These are the activations of a small neural network, seen along a few directions. Each row is one input.
In each table, some parts of the input vary, and every possible input appears once, in random order.
Descriptions start from the smaller parts, as in this example, which fits no table here: one of 5 places around a ring, together with either a single point or one of 11 places around a ring or (one of 2 separate values, together with one of 6 places along a line).
Shared parts are said once, and a part with two or three values counts as separate values.
(in the rows, 128 means zero)

Other details of the inputs shift rows strongly along two fixed directions, in all tables alike. That doesn't count.

Rows:
R1: [111 116  80 113 157 145 101 150  88 117 145 116]
R2: [171 106 176 154  98  94 186  82 117 147 115 194]
R3: [132 133 108  94 151 104 142 121 107 135 132 165]
R4: [120 137  99  95 154 116 125 135 114 135 123 141]
R5: [102 159 143 110 124 125 122 133 184 132  98 101]
R6: [113 146 151 145 113 138 110 133 173 114 118  94]
R7: [119 145 155 144 115 143 115 144 174 125 119  92]
R8: [113 139 149 143 106 136 119 143 165 132 106  86]
R9: [124 124  85 115 167 144 100 150  91 112 155 113]
R10: [104 141 151 141 108 137 109 128 170 120 116  95]
R11: [115 118  84 109 162 143  99 147  89 115 153 112]
R12: [108 139  69  84 172 129 110 155  97 132 134 124]
R13: [133 140 188 166  87 129 150 117 187 136  98 128]
R14: [126 122  86 116 162 144 100 164  90 122 154 115]
R15: [140 114 137 133 122 121 148 110 124 134 131 144]
R16: [186  89 138 131 130  84 192  83  52 143 153 229]
R17: [142 106 108 128 136 122 145 118  91 136 140 156]
R18: [163 110 169 157 100 102 175  70 124 143 117 201]
R19: [130 121 105 131 146 136 121 137 105 117 136 133]
R20: [134 123 106 130 147 135 114 133 105 120 141 133]
R21: [121 153 144 116  76 149 118 126 161 115 117  85]
R22: [122 117  86 105 160 137 105 160  84 122 154 103]
R23: [150 114 165 146 101 106 166  90 138 138 123 167]
R24: [110 133 145 141 107 139 114 133 172 129 109  90]
R25: [110 155 174 153  98 141 114 140 196 126 112  84]
Each input here is: either a single point or (one of 4 places along a line, together with either a single point or one of 5 places around a ring).
Change only the place on the line of 4 in R5. List by row number the other rows that result.
Answer: R3, R4, R12
Change only the place on the ring of 5 in R19. List by row number the other rows that result.
Answer: R1, R8, R13, R17

Rows:
R26: [131 137  79 104 182 137 106 143  84 112 163 152]
R27: [168 110 151 147 141  91 186 105 108 156 116 206]
R28: [134 119 208 221  80 153 126 122 189 116 116  93]
R29: [111 144 180 137  65 122 146 109 200 145  82 103]
R30: [ 68 149 114 130 150 152  72 184 183 130 106  48]
R31: [136 137  73  76 144 139 115 130  73 108 165 140]
R32: [115 135  86  77 145 135 102 174  97 125 151  81]
R33: [ 73 163 112 129 152 156  61 164 184 106 109  56]
R34: [151  85  89 139 124 161 105 144  47 107 185 108]
R35: [132 121  90 105 187 117 118 169  78 134 159 136]
R36: [162 119 142 120 103 100 173  65  99 129 123 203]
R37: [157 104 140 122 111  98 180  67 105 141 123 199]
R38: [149 125 146 119  99 111 168 111 127 148 110 149]
R39: [106 143 184 167 110 121 134 105 219 136  82 118]
Changing only one part turns R36 into R33. The same change can be made to R29. Which row results?
Answer: R30
What do these inputs look like to the network?
Answer: one of 2 separate values, together with either a single point or one of 6 places along a line

Rows:
R40: [127 153 154 128  85 138 133 125 177 130 107  99]
R41: [122 136 160 128  98 122 127 138 156 136 107 101]
R42: [141 119  84 108 169 115 135 115  70 117 145 173]
R43: [129 128 176 181  94 152 120 129 160 114 132  95]
R44: [124 133 137 128 142 121 134 146 149 137 125 113]
R45: [109 126  98 110 135 130 108 159 109 130 131  86]
R46: [105 135  89 118 168 136  99 154 117 131 130 119]
R47: [128 116 165 186  90 151 115 126 167 116 123  92]
R48: [112 125  83  86 152 144  89 141  98 115 158 114]
R49: [113 132  92  97 131 153 108 154 115 121 130  96]
R50: [181  93 167 148 124  80 209  72 104 165 120 229]
R51: [148 120  84 103 173 115 127 119  66 117 152 177]
R52: [114 147 146 138 131 124 127 135 163 132 112 134]
R53: [139 126 158 132 100 112 159  80 142 131 120 163]
Changing only one part turns R50 into R44. The same change can be made to R42. Which row results?
Answer: R51
What do these inputs look like to the network?
Answer: one of 2 separate values, together with either a single point or one of 6 places around a ring
Change only the choice among 2 separate values in R43. List by row number the other rows that result.
Answer: R47
